These are the activations of a small neural network, seen along a few directions. Each row is one input.
In each table, some parts of the input vary, and every possible input appears once, in random order.
A made-up example of a description, with smaller parts first: one of 5 places around a ring, together with either a single point or one of 9 places along a line or (one of 2 separate values, together with one of 6 places along a line).
Shared parts are said once, and a part with two or three values counts as separate values.
In the rows, zero is written as 128.

Other details of the inputs shift rows strongly along three fixed directions, in all tables alike. That doesn't count.

A family of inputs:
row 1: [184 141 163  70 144 101 145 167 182 112 117 157 121]
row 2: [128 129 137 112 127 119 138 121 110 131 137 161 103]
row 3: [143 128 153  79 137 118 133 110 125 138 104 175  95]
row 4: [136 118 157 135 170 128 135 159 139 115 128 114 171]
row 5: [102  80 149 144 237  97 124 142  96  59 149 149 198]
row 6: [123 128 132 185 143 132 125 175 140 129 163 103 154]
row 7: [161 143 113  48 173 148 119 215 150  54  92 169 172]
row 8: [157 146 129  68 120 117 139 115 163 122  94 147  90]
row 9: [119 106 156 100 181 114 136 129 113 105 120 160 143]
row 10: [130 151 103 163 104 129 123 137 150 142 128  96 131]
row 11: [122 113 116 123 170  99 147 139 125  76 133 131 158]
row 12: [137 141 113 153 121 119 124 157 161 118 137  94 143]
row 13: [116 119 120 107 175  97 147 124 117  77 129 144 150]
row 14: [126  98 159 142 213 113 131 158 122  79 132 128 186]
row 15: [100 113  95 200 126 134 106  91  60 168 162 128 137]
row 16: [112 136 111 135  97 140 125 119 124 131 137 115  98]
row 17: [109 105 115  89 152 111 134  83  93 104 109 160 117]
row 18: [156 164 159  74 111 124 140 127 153 151 102 169  72]
row 19: [159 146 151 160 116 140 133 193 191 158 130  81 173]
row 20: [149 135 110 165 120 128 128 166 181 137 128  70 177]
row 21: [ 95 128 103 187 102 140 112  94  65 171 165 131 116]
row 22: [ 80  96 111 119 167 115 138  93  68  75 145 159 123]
row 23: [110 114 110 222 150 119 108 153 103 128 179 101 178]
row 24: [131 139 146 139  92 154 110 123 130 163 133 114 111]
row 25: [136 136 121 150 108 133 109 116 121 164 145 133 107]
row 26: [104  93 128 109 138 115 112  78  60 126 141 179  96]
row 27: [136 117 134 124 167 118 139 158 167  92 110 101 173]
row 28: [ 85 106 113 183  88 150 101  84  60 167 158 131 120]
row 29: [104 106 130  74 115 132 138  72  84 108 108 156  95]
row 30: [108 131 115  81 121 119 127  75  96 114 122 166  77]
row 31: [160 142 158  62 103 125 139 123 155 154 102 165  85]
row 32: [131 148 106 124  54 150 110  97 149 175 117 113  86]
row 33: [ 86 107 120 189  98 152 101  91  59 158 161 118 134]
row 34: [ 85 116 110 198 139 147 115 110  73 150 165 127 129]
row 35: [160 150 132 160 138 123 124 161 159 154 133 110 150]
row 36: [133 116 109 160 131 118 119 149 155 114 133  92 166]
row 37: [118 116 120 144 116 137 117 122 121 118 131  94 142]
row 38: [143 170 130 137  70 144 125 130 140 195 128 122  86]
row 39: [160 141 175  58 112 121 131 149 170 135 104 153  90]
row 40: [156 133 180  92 171 119 145 162 161 104 105 137 147]
row 41: [ 86 105 128 119 133 132 136  81  51 125 148 183  85]
row 42: [163 130 157  52 141 110 157 163 196  87  89 130 136]
row 43: [123 153 111 128  49 159 136 113 139 166 124 111  76]
row 44: [162 169 110 118  70 193  87 194 122 172 123 154 122]
row 45: [145 149 148 144 111 141 122 154 159 166 116 108 133]
row 46: [156 166 135  59 104 118 149 128 170 133  93 139  81]
row 47: [156 140 136 175 135 127 125 184 178 153 132  87 178]
row 48: [ 85 103  92 181 132 139 114  94  75 133 138  96 159]
row 49: [127 108  94 203 184 106 131 159 135  88 157  79 223]
row 50: [115 152 131 156  90 155 123 114 112 174 135 133  89]
row 51: [132 115 111 111 144 107 126 111 121  98 129 139 125]
row 52: [143 110 120 118 181  94 147 146 146  70 126 128 173]
row 53: [118 114 142 153 117 141 109 126 105 140 145 116 132]
row 54: [164 144 144 141 120 128 118 172 184 153 130 106 142]
row 55: [124 116 109 111 148 114 125  99 120 102 127 144 121]
row 56: [154 160 126 134  67 145 125 122 143 195 130 124  93]
row 57: [105  86 126 125 163 111 128  95  67 110 143 175 132]
row 58: [ 89  88 121 112 174 123 126  78  63  82 120 145 132]
row 59: [109 103 106  99 141 106 129  72  82  94 129 167 111]
row 60: [105  95 131 110 181 119 126 108 107  72 126 131 154]
row 61: [151 140 146 174 130 137 121 182 175 150 129  84 170]
row 62: [134 149  94 144  73 140 122 102 134 173 121 106 106]
row 63: [ 99 117  80 194 131 130 113  84  80 133 144 111 150]
row 64: [140 120 153  73 121 115 132 113 125 129 116 178  94]
row 65: [142 115 135 136 187 103 131 141 119 106 134 148 151]
row 66: [148 129 113 145 113 124 134 155 172 128 123  90 159]
row 67: [124 153 114 143  86 152 130 126 149 153 120 103  97]
row 68: [120 135 113 132  65 149 113 109 134 159 122 101 100]
row 69: [143 147 131 125  87 150 133 144 166 147 113  76 137]
row 70: [129 122 145 117 187 101 133 148 128  93 142 154 140]
row 71: [147 153 129 184 128 132 122 173 162 155 145  97 150]
row 72: [101 106 120 212 164 131 127 160 104 115 180 107 181]
row 73: [114 121 131 141  81 149 120 104 100 170 135 134 106]
row 74: [ 78  88 112 105 155 120 131  66  55  95 125 157 129]
row 75: [146 154 143  82 127 125 159 156 179 107 107 127 116]
row 76: [127 116 125 146 229  85 146 168 145  49 129 117 206]
row 77: [127 141 118 131  81 150 113 119 154 155 118  96 113]
row 78: [140 137 147  69 126 129 143 124 149 116  92 121 117]
row 79: [128 120 128  60 108 115 135  90 124 113 104 165  89]
row 80: [149 137 111 167 123 128 122 166 185 136 119  75 168]
row 81: [143 152 163  60 121 130 154 134 145 135 116 170  75]
row 82: [128 125 124 108 152 102 141 139 139  83 131 135 139]
row 83: [154 161 167  66 120 132 154 147 164 142 106 158  77]
row 84: [113 135 132  67 125 131 141 100 128 105 113 163  73]
row 85: [128 138 152 103 142 131 135 134 132 121 135 159  95]
row 86: [110 116 134 152  97 150 120 106  90 155 141 124 121]
row 87: [ 87 138  92 169  89 156 121  83  86 158 137 111  95]
row 88: [139 124 141  74 114 122 139 125 149 107 106 135 113]
row 89: [151 125 126 172 142 118 130 165 148 134 150 111 168]
row 90: [142 151 148 126  69 159 123 128 141 183 123 110 105]
row 91: [121 122 104 175 129 128 119 124 133 128 126  97 162]
row 92: [ 98 113 103 183 105 145  99  78  66 177 147 136 112]
row 93: [122 111 128 100 139 109 120  90  80 126 139 178  90]
row 94: [139 149 118 158 117 140 139 165 171 134 127  77 141]
row 95: [123 127 140  63 129 125 140  94 126 112  86 154  98]
row 96: [170 169 145 146  82 134 129 183 193 165 138 103 125]
row 97: [117 124 120 139  87 147 121 111 121 136 126  96 128]
row 98: [124 115 148  94 180 115 142 128 134  74 100 129 157]
Description of these inputs: one of 2 separate values, together with either a single point or (one of 6 places along a line, together with one of 8 places around a ring).
The inputs of row 55 and row 25 match in every part but the choice among 2 separate values. If row 97 is changed in the same way as row 55 into row 25, which row does it become?
Answer: row 33
The inputs of row 47 and row 17 match in every part but the choice among 2 separate values. If row 1 is changed in the same way as row 47 into row 17, which row does it become?
Answer: row 59
The inputs of row 84 and row 85 match in every part but the choice among 2 separate values. If row 52 is changed in the same way as row 84 into row 85, which row does it become?
Answer: row 89
Which other rows does row 79 become when the choice among 2 separate values takes its other values? List them by row number.
Answer: row 64
Which other rows does row 15 become when the choice among 2 separate values takes its other values? List them by row number.
Answer: row 62

A family of inputs:
row 99: [179 148 122 177 106 135 121 213 211 134 135  50 206]
row 100: [167 147 129 190 117 123 139 174 226 148 122  25 193]
row 101: [102 117 160 172 118 134 135 116 103 166 157 128 113]
row 102: [127 146 113 103  63 145 130  94 140 150 114 131  58]
row 103: [ 73  86  80 216 152 127 119 121  54  95 182 100 196]
row 104: [ 71  82 138 246 186 122 115 117  55 128 191 107 178]
row 105: [111 114 141  37 195 131 140 124  73  53 100 206 115]
row 106: [125 127 173 116  85 139 121  82 106 196 128 160  66]
row 107: [178 195 130 135  66 132 139 177 241 167 104  62 106]
row 108: [ 77  86  70 229 172 105 105  88  61 117 160 100 193]
row 109: [129 144 111 101  54 149 120  80 131 162 112 137  54]
row 110: [190 178 193 157  77 146 132 199 237 200 126  73 120]
row 111: [ 66  97  86 208 133 151 103 125  67 118 170  96 175]
row 112: [133 138 107 104  50 146 118  78 133 172 108 138  65]
row 113: [134 132 116 176 125 126 107 131  95 178 159 151 128]
row 114: [ 70  95  75 224 176 110 109  87  62 102 166 102 177]
row 115: [182 148 121 174  98 133 120 212 208 144 130  52 201]
row 116: [126  94 155  20 203 103 133 122 110  49  98 196 133]
row 117: [168 125 154  76 194  89 174 205 226  46 107 123 169]
row 118: [ 93 117  96 238 158 129 106 128  57 147 197 127 154]
row 119: [ 63  94  72 229 170 109 125 101  71 102 171  94 183]
row 120: [123 151 129 103  65 137 143  69 141 164 107 105  59]
row 121: [121  77 197  69 224  80 145 107  87  87 122 206 131]
row 122: [114 101 152  47 191  86 160  65 107  64 101 167 104]
row 123: [117 147 125  99  59 136 153  71 141 167 108 111  61]
row 124: [126 164 113 102  51 192 106 111 101 176 105 143  73]
row 125: [158 159 129 175 108 154 115 226 215 133 136  42 185]
row 126: [ 82 101  73 217 148 115 106  84  74 128 155 100 171]
row 127: [136 155 129 120  94 137 115 101  97 180 145 180  58]
row 128: [126 108 147  30 175  97 151 112 101  48 113 190 105]
row 129: [186 151 172 104 201  90 165 233 211  89 136 147 165]
row 130: [131 122 110 101  80 132 121  83 122 155 108 146  83]
row 131: [177 135 158  77 205 127 143 229 192  62  93 136 205]
row 132: [121 151 121  87  46 171 100  92 114 171 111 138  59]
row 133: [201 147 175  95 209  86 149 227 212  95 126 157 173]
row 134: [132 137 121  89  61 159 101 107 121 172 105 138  87]
row 135: [138 150 119  96  52 151 117 100 120 155 121 133  77]
row 136: [124  90 154  39 200  75 161  73 113  67  91 172 122]
row 137: [110 112 141  41 192 130 150 137  86  55 102 201 127]
row 138: [134 152 113  98  61 181 107 118 101 179  97 150  93]
What is each input in this table made of?
Answer: one of 5 places along a line, together with either one of 2 separate values or one of 6 places along a line
The inputs of row 126 and row 114 match in every part but the place on the line of 5. If row 106 is changed in the same way as row 126 into row 114, which row does it become?
Answer: row 110
Start at row 136 and move only the place on the line of 5, one step at a time. The first step leads to row 100. Which rows follow, in order?
Answer: row 122, row 120, row 123
Which other rows does row 129 become when the choice among 2 separate values takes its other values? List them by row number.
Answer: row 101
